69  108  103  118  65
143  108  125  90  141
69  21  114  133  179
==> 118

135  180  114  201
130  188  118  80
100  100  148  226
==> 114

116  163  86  103  165
194  195  193  190  147
156  180  132  168  213
==> 103

134  55  85  88  170
54  150  98  196  157
33  152  175  155  63
==> 88

52  180  45  168  131  169  156
147  133  144  107  172  108  103
35  140  41  155  60  154  150
==> 169

155  79  202  208
192  185  34  131
102  142  98  204
==> 202

167  101  82  167
118  88  131  98
200  119  57  224
==> 82

117  149  87  77  180
187  155  93  172  217
150  166  64  101  234
==> 77

107  115  93  134  222  143  65
153  120  158  119  110  120  116
103  93  160  165  166  98  29
==> 143
---
101	108	153	149	99	153	85
191	168	79	83	194	70	225
=> 101, 225

197	139	137	52	181	42
76	56	193	154	183	180
=> 197, 180

113	26	190	150	46	172 => 113, 172

102	48	85	163	109	39 => 102, 39

139	105	95	69	223	213 => 139, 213

80	117	223	123 => 80, 123
---
129  62  223  70  213  34  221
92  77  149  104  133  92  146
119  97  127  121  127  112  125
yields 223

132  209  122  107  107  116  197
123  200  123  122  121  108  169
128  163  131  112  115  120  161
yields 122

121  148  33  115  92  26
140  146  127  93  102  165
165  150  173  140  76  170
yields 33

202  94  178  179
225  74  204  188
149  120  146  144
yields 178

84  166  176  104  153  107  170
207  70  93  239  36  235  47
161  106  120  188  80  182  85
yields 176

37  134  130  155  99
111  101  116  150  152
31  219  160  239  76
yields 130
---
 50   36  103   61 -> 61, 50

 87   21  147  138   78 -> 78, 87

208  179   61   76  201  212 -> 212, 208

 48   49  127  101 -> 101, 48

163  143  128  208
160  140  104  173
-> 208, 160

 84  134  189   45 -> 45, 84

123  193  222  103  226   26  189
171   72   99  154   21  223   55
-> 189, 171

162  191  196  211 -> 211, 162

190   96   42  164
153  102   36  179
178  122  146  101
-> 164, 178

149   64   75   66   37  124 -> 124, 149
---
141,92,144,230,110 -> 141
136,173,127,191,219,161,148 -> 136
45,174,215,123,186,25 -> 45
131,114,220,42,203 -> 131
167,172,41,212 -> 167
219,200,29,114,127 -> 219
---
[201, 220, 197, 55, 149] yields 55

[[205, 149, 227, 94],
 [157, 73, 162, 168]] yields 162

[103, 209, 20, 116] yields 20

[239, 43, 174, 195, 188, 219, 58] yields 219

[[39, 86, 134, 205, 64, 80, 125],
 [46, 37, 111, 197, 37, 128, 169],
 [200, 147, 140, 217, 62, 32, 196]] yields 32

[[60, 151, 167, 134, 100, 47],
 [56, 206, 64, 89, 51, 66],
 [161, 114, 75, 151, 91, 43]] yields 91

[162, 187, 211, 230, 92] yields 230

[[39, 60, 181, 197, 81, 185, 149],
 [126, 125, 126, 129, 128, 132, 129]] yields 132

[25, 195, 147, 226] yields 147

[228, 233, 27, 211] yields 27
---
151  99  178  78  48  185 --> 151, 185

202  162  34  48  98 --> 202, 98

80  209  229  238
203  17  28  23
--> 80, 23

61  53  38  48  166  57  100 --> 61, 100

197  93  98  96  124  150  155
56  105  123  34  117  134  132
--> 197, 132

181  27  92  163  217  146  116 --> 181, 116

156  134  68  217  173 --> 156, 173

171  66  41  56  137 --> 171, 137

122  103  212  53  203  170 --> 122, 170
---
89  144  75  138  43
117  145  128  87  56
162  144  147  198  217
--> 75

170  214  90  46  188
68  124  97  84  205
65  102  208  171  178
--> 90

153  29  115  114  98
196  47  69  158  132
181  131  178  170  136
--> 115

214  94  222  187  182
42  100  210  77  121
66  72  150  177  100
--> 222

192  64  26  76  123
120  176  130  146  207
116  79  131  136  121
--> 26

56  126  132  119  81
44  107  120  119  141
98  73  163  147  179
--> 132
